A small network was shown many inputs. Here are its activations along a few directions, one row for each input.
In each table, some parts of the input vary, and every possible input appears once, in random order.
A made-up example of a description, with smaller parts first: one of 4 places along a line, together with either a single point or one of 11 places along a line or (one of 3 separate values, together with one of 8 places around a ring).
Shared parts are said once, and a part with two or three values counts as separate values.
In the rows, 128 means zero.

Other details of the inputs vary at random and push rows far along two fixed directions, the same in every table; ignore that.

Rows:
r1: [104 162  68 137 137 152 125 157 160  90 118 176 154  71  98 129]
r2: [ 56 164 131 107 154 143 161 134 182  82 128 142 154 106  98 105]
r3: [171  69 176  96 146 121 110  86  90 139 143  70  89 164 162 115]
r4: [138  76 160  88 224 131 116 100 131 106 171  16  91 138 170  69]
r5: [ 63 118 202 103 159 145  82 164 116 143 150  50 119 143 184  84]
r6: [ 93 163 101 113 103 157 137 151 155 119  95 207 163  84  84 145]
r7: [ 47 172 128  91 170 151 154 145 209  79 115 148 152  62  83  94]
r8: [186 137  69 186  90 112 105 126  94 113 126 156 134 143 126 161]
r9: [206  90 111 156  64 122 104 104  53 158 143 146  98 149 156 188]
r10: [ 75 158 110  94 171 169 162 160 164 131 124 135 185 108 105 109]
r11: [161  73 147  96 176 146 114 113  98 139 152  66 109 148 163 105]
r12: [155 149  89 180  35 113 125 146 101 161  76 232 147 144 102 175]
r13: [135 125 140 114 196 120 130 125 148 118 154  51 129 140 142  93]
r14: [213  92 142 144  91 101 113  99  67 177 151  85 105 171 162 167]
r15: [ 64 164 126  89 147 160 178 151 168 146 136 137 173 101 109 133]
r16: [ 97 115 133  72 199 170 137 146 155 127 135  97 144  96 128  93]
r17: [116 184  93 156  97 121 148 145 156 124 132 161 156 105  99 161]
r18: [162 122  97 159  59 132 126 120  76 150 134 177 131 139 134 192]
r19: [139 135 114 122 143 142 131 143 128 147 126 120 162 136 121 128]
r20: [164 157  79 172  30 123 120 131  93 136  92 224 159 143  95 191]
r21: [150  87 157 120 124 119 121 118 108 159 111 130 100 152 147 118]
r22: [181  96 162 202  70  86  20 126  38 124 148  73  67 176 204 139]
r23: [118 116 182  76 171 125 145 114 147 147 139  60 134 154 132  96]
r24: [ 29 167 138 103 177 144 169 159 212 101 106 158 148  79  93  78]
r25: [112  86 186  74 185 131 132 124 147 156 116  85  98 125 145  80]
r26: [ 90 108 165  58 191 159 152 128 152 145 156  72 120  97 144 105]
r27: [162 134  87 179  67 115 121 112  92 119 142 165 117 133 133 182]
r28: [209  96 144 157  99  82  99  80  82 117 138  86  83 175 151 140]
r29: [ 88 163 104 149 114 126 135 157 173 107  85 205 135  75  86 122]
r30: [154 103 181 130 163  81 125 109 134 140 133  55  87 164 147  86]
r31: [195  82 132 168  63 101 101 106  60 166 104 162  95 183 150 159]
r32: [109 157  72 154 125 143 134 145 138  93 128 174 158 113 110 139]
r33: [117 183 105 153  95 112 138 140 160 102 111 170 157 118  85 143]
r34: [161 157  91 182  33 106 124 152 108 169  76 229 153 146  97 176]
r35: [163  71 177  99 143 119 120  84  86 139 146  68  96 180 163 118]
r36: [118 165  82 194  58 113 131 145 128 111  85 236 140 121  93 157]
r37: [149  90 154 115 162 117 123  92 116 122 173  54  81 131 165 118]
r38: [ 37 189 119  99 169 153 182 151 205 110 143 127 169  82  99 112]
r39: [174  80 152 121 155 111 103  87 104 126 167  51  67 124 167 122]
r40: [176 117  80 162  82 141 110 132  72 135 120 179 144 148 130 171]
r41: [ 57 169 136 118 158 126 168 153 195 116 107 146 149 106  97  90]
r42: [ 79 134 158  89 181 137 147 119 176  87 139  95 125 105 118  86]
Description of these inputs: one of 2 separate values, together with either a single point or (one of 4 places along a line, together with one of 5 places along a line).
The inputs of r31 and r36 match in every part but the choice among 2 separate values. If r35 is changed in the same way as r31 into r36, which row does it become?
Answer: r2
The inputs of r15 and r38 match in every part but the choice among 2 separate values. If r40 is changed in the same way as r15 into r38, which row does it become?
Answer: r32
Change only the choice among 2 separate values in r18. List by row number the other rows that result.
Answer: r27
Start at r4 and move only the place on the line of 4, one step at a time. The first step leads to r37. Which rows follow, in order?
Answer: r42, r24
Change only the choice among 2 separate values in r16. List by row number the other rows that result.
Answer: r1

Rows:
r43: [110 104 196  72 160 123 159 108 141 168 144  58 105 148 141 107]
r44: [ 96 106 171 100 175 124 120 119 144 113 172  58 102 111 165  99]
r45: [117 110 184  95 148 109 154 119 125 160 130  81 110 167 149 105]
r46: [197  73 140 140  83 117  95 103  62 168 115 138  77 151 152 151]
r47: [146 116 137 141 160  87 112 110 141  92 126  76 101 141 142  83]
r48: [164 105 152 169 105 112  86 117  88 114 149  92  88 152 164 136]
r49: [144 140 122 172  95 104  81 146  96 113 132 118 117 142 149 132]
r50: [103 152 122 137 152 126 143 115 179  96 128 136 115  85  99 114]
r51: [ 64 154 121  91 198 169 143 152 178 110 168  79 160  98 135  99]
r52: [144 117 175 119 134 104 123 120 120 167 121  93 125 181 146 117]
r53: [232 100  91 174 118 101 101  95  90 106 150 113 101 143 130 151]
r54: [196  80 140 157  88 104  76 126  66 160  99 139 105 172 157 138]
r55: [142 134 112 167 118  99 120 112 136  89 116 139 103 124 116 122]
r56: [ 98 163  96 118 153 139 156 128 176  76 128 150 144  86  88 124]
r57: [124 177  66 149  72 149 167 158 129 157 108 214 196 123  85 183]
r58: [ 81 123 140  66 164 172 157 144 147 134 117 141 154  98 116 114]
r59: [ 97 159  73 119 117 174 150 172 136 142  96 210 189  89  93 153]
r60: [ 51 150 135  79 190 168 144 134 174  96 163  87 148  96 135 102]
r61: [114 175  83 139  62 149 164 140 129 152 106 220 184 118  80 182]
r62: [137 123 103 155  67 129 110 142 103 146  92 220 134 135 119 150]
What do these inputs look like to the network?
Answer: one of 4 places along a line, together with one of 5 places along a line
Change only the place on the line of 4 in r48. List by row number the other rows that result.
Answer: r45, r55, r62
